Each row below holds a small network's activations on one input, seen along a few directions.
In each table, some parts of the input vary, and every possible input appears once, in random order.
Descriptions start from the smaller parts, as in this example, which fits no table here: ring(5) and (point or ring(9) or (values(3) and line(4))).
Shared parts are said once, and a part with two or three values counts as separate values.
(in the rows, 128 means zero)

Other details of the inputs vary at random and push rows far along three fixed directions, the same in every table; ignore that.

A family of inputs:
x1: [ 91 119 123 207 142  54 133 114 190 116 120]
x2: [117 171 118  87 169  83 104 160 129 233  86]
x3: [ 71  87 150  70 151 222 149 140 120 225 179]
x4: [150 189 139  74 141  83 101 156 141 187 113]
x5: [ 82 107 100 215 112  70 132 110 214  51 150]
x6: [169 166 116 127  97 107 117  93  81  79  83]
x7: [ 46  54 181 169 170 193 170 120 195 243 183]
x8: [107 127 117 194 143  74 128 123 195 135 109]
x9: [173  63 172 135 103 236 159  94  46  51 175]
x10: [152 168 130 111 136  95 124 164 125 136 121]
x11: [121 129 122  42 128 206 131 150  87 195 133]
x12: [147 157  96  48 116 156 106 148  70 144 102]
x13: [128 148 102 131  91  98 105 105 134  67 117]
x14: [120 146 135 147 151  60 125 156 175 143 137]
x15: [125  23 165 210 111 219 171  62 115  55 164]
x16: [202 158 115 133  98 114 126 128  79  27 104]
x17: [ 98 131  99 128 129  85 104 136 160 126 125]
x18: [204 161 125  76 116 149 118 144  48  92 103]
Each input here is: values(3) and (point or ring(5)).
- The inputs of x18 and x15 match in every part but the values(3) part. If x16 is changed in the same way as x18 into x15, which row does it become? => x8

A family of inputs:
x19: [112  97 130 115 125 185 147 109 142 153 140]
x20: [213 176 141  85  86 129 127 120  17  71  91]
x21: [ 83 128  91 166 140  56 104 157 184 141 118]
x22: [194 156 139  76 129 134 119 130  74 141  86]
x23: [ 68  91 151 118 119 159 131 124 147 174 160]
x24: [158 172 119  64 143 139 116 135  98 172  94]
x25: [146 166 122 165  98  76 122 115 126  65 110]
x26: [145 104 139 137 133 184 162 115  77  88 143]
x27: [152 117 150  84 102 175 125 151 128  71 208]
x28: [113  71 120 151 108 168 150 108  92  54 142]
x29: [149 177 116  83 137 123 134 173  86 166  90]
x30: [ 99 109 137 142 110 146 153 100 141 112 155]
x31: [ 98 111 145 121 110 170 151 116 132 154 155]
x32: [177 124 130 194 119  86 112  97 139  45 107]
x33: [168 126 136 182 123  84 112 116 157  93 106]
x34: [105  93 122 156 136 159 157 118 127 105 153]
x35: [154  97 177 150 110 152 154  92 100  83 154]
x36: [114  98 122 139 125 169 164 124 112 108 144]
x37: [107 105 125 117 141 185 131 113 147 178 141]
x38: [ 83 120 141 107 141 153 142 117 147 184 163]
x39: [168 166 140  62 162 121 106 147 106 206  97]
x40: [ 93  82 127 134 122 169 114 117 154 158 137]
x41: [ 79  81 126 129 146 163 112 112 168 179 148]
x42: [120  92 145  95 150 169 132 193 182 144 213]
x43: [132 120 156 125 117 173 153  95  91  97 153]
x44: [157 174  98  59 115 159 109 141  80 169  84]
x45: [111 112 161 156 113 146 154 110 145 120 150]
x46: [129 101 148 145 140 179 136 106 143 142 138]
x47: [100 145  89 166 149  65 123 148 176 131 118]
x48: [127 140 134 167 170  39 129 161 185 152 115]
x49: [ 81 123 108 128 136  87  98 143 200 182 107]
x50: [107  92 130 140  98 165 126  84  94  76 159]
x51: [ 91  95 128 127 149 164 137 111 176 182 153]
x52: [174 145 108 100 104 109  94 162 170  56 156]
x53: [134 156 145 166 143  42 110 127 170 127 124]
x54: [ 96 113 144 123 117 175 145 116 131 165 159]
x55: [129 148 108 176 146  72 127 141 149  99 113]
x56: [132 100 151 147 127 183 137 113 142 145 135]
x57: [176 176 144  89 130  99 118 125  69 120 110]
x58: [177 173 117  76 114 148 120 137  78 138  77]
x59: [ 99  95 136 123 101 156 135  98 108  96 150]
x60: [132 190 134  61 140 111 125 151 107 197 107]
x61: [103 102 155 127 155 161 144 124 180 197 140]
x62: [150 175 116  76 145 120 137 168  84 161  93]
x63: [ 86 128  90 151 150  57 110 145 167 124 121]
x64: [169 161 143  72 145 125 112 157 113 210  89]
x65: [106 146  96 152 131  77 133 157 165 134 111]
x66: [130 141 129 173 174  38 122 154 180 139 120]
x67: [171  94 157 158 135 172 148 116  69  83 144]
x68: [104 108 150 146 153 163 151 150 144 179 148]
x69: [ 97 115 140 122 127 173 141 107 125 156 163]
x70: [143 149  83 172 101  92 129 130 110  46 103]
x71: [134 128  77 169 108  86 110 116  97  25 109]
x72: [ 92 132  98 141 134  76 114 156 154 131 108]
x73: [130 125  94 136 101 100 105 105 130  65  96]
x74: [185 167 134  84 134 121 129 167  56 148  91]
x75: [140 167 101  62 101 119 103 117  47  96 107]
x76: [170 148 137 197  97  54 117 104 129  31 116]
x77: [148  85 166 172 137 159 151 130 113 118 150]
x78: [136 109 155 164 107 170 149  82  98  62 156]
x79: [ 83 121 100 130 151  81  95 124 193 165 120]
x80: [131 166 103  60 129 143 114 154 123 211  90]
x81: [ 76 140 109 151 124  51  98 133 190 147 127]
- Describe the family of inputs behind these rows. => values(3) and (point or (line(4) and ring(5)))
- Which other rows does x54 become when the ring(5) part takes its other values? List them by row number. => x30, x31, x38, x69
- Start at x39 and move only the line(4) part, one step at a time. The first step leads to x24. Which rows follow, in order? => x51, x79
- Which other rows does x47 become when the values(3) part takes its other values? List them by row number. => x37, x69
- Which other rows does x76 become when the line(4) part takes its other values? List them by row number. => x25, x54, x81
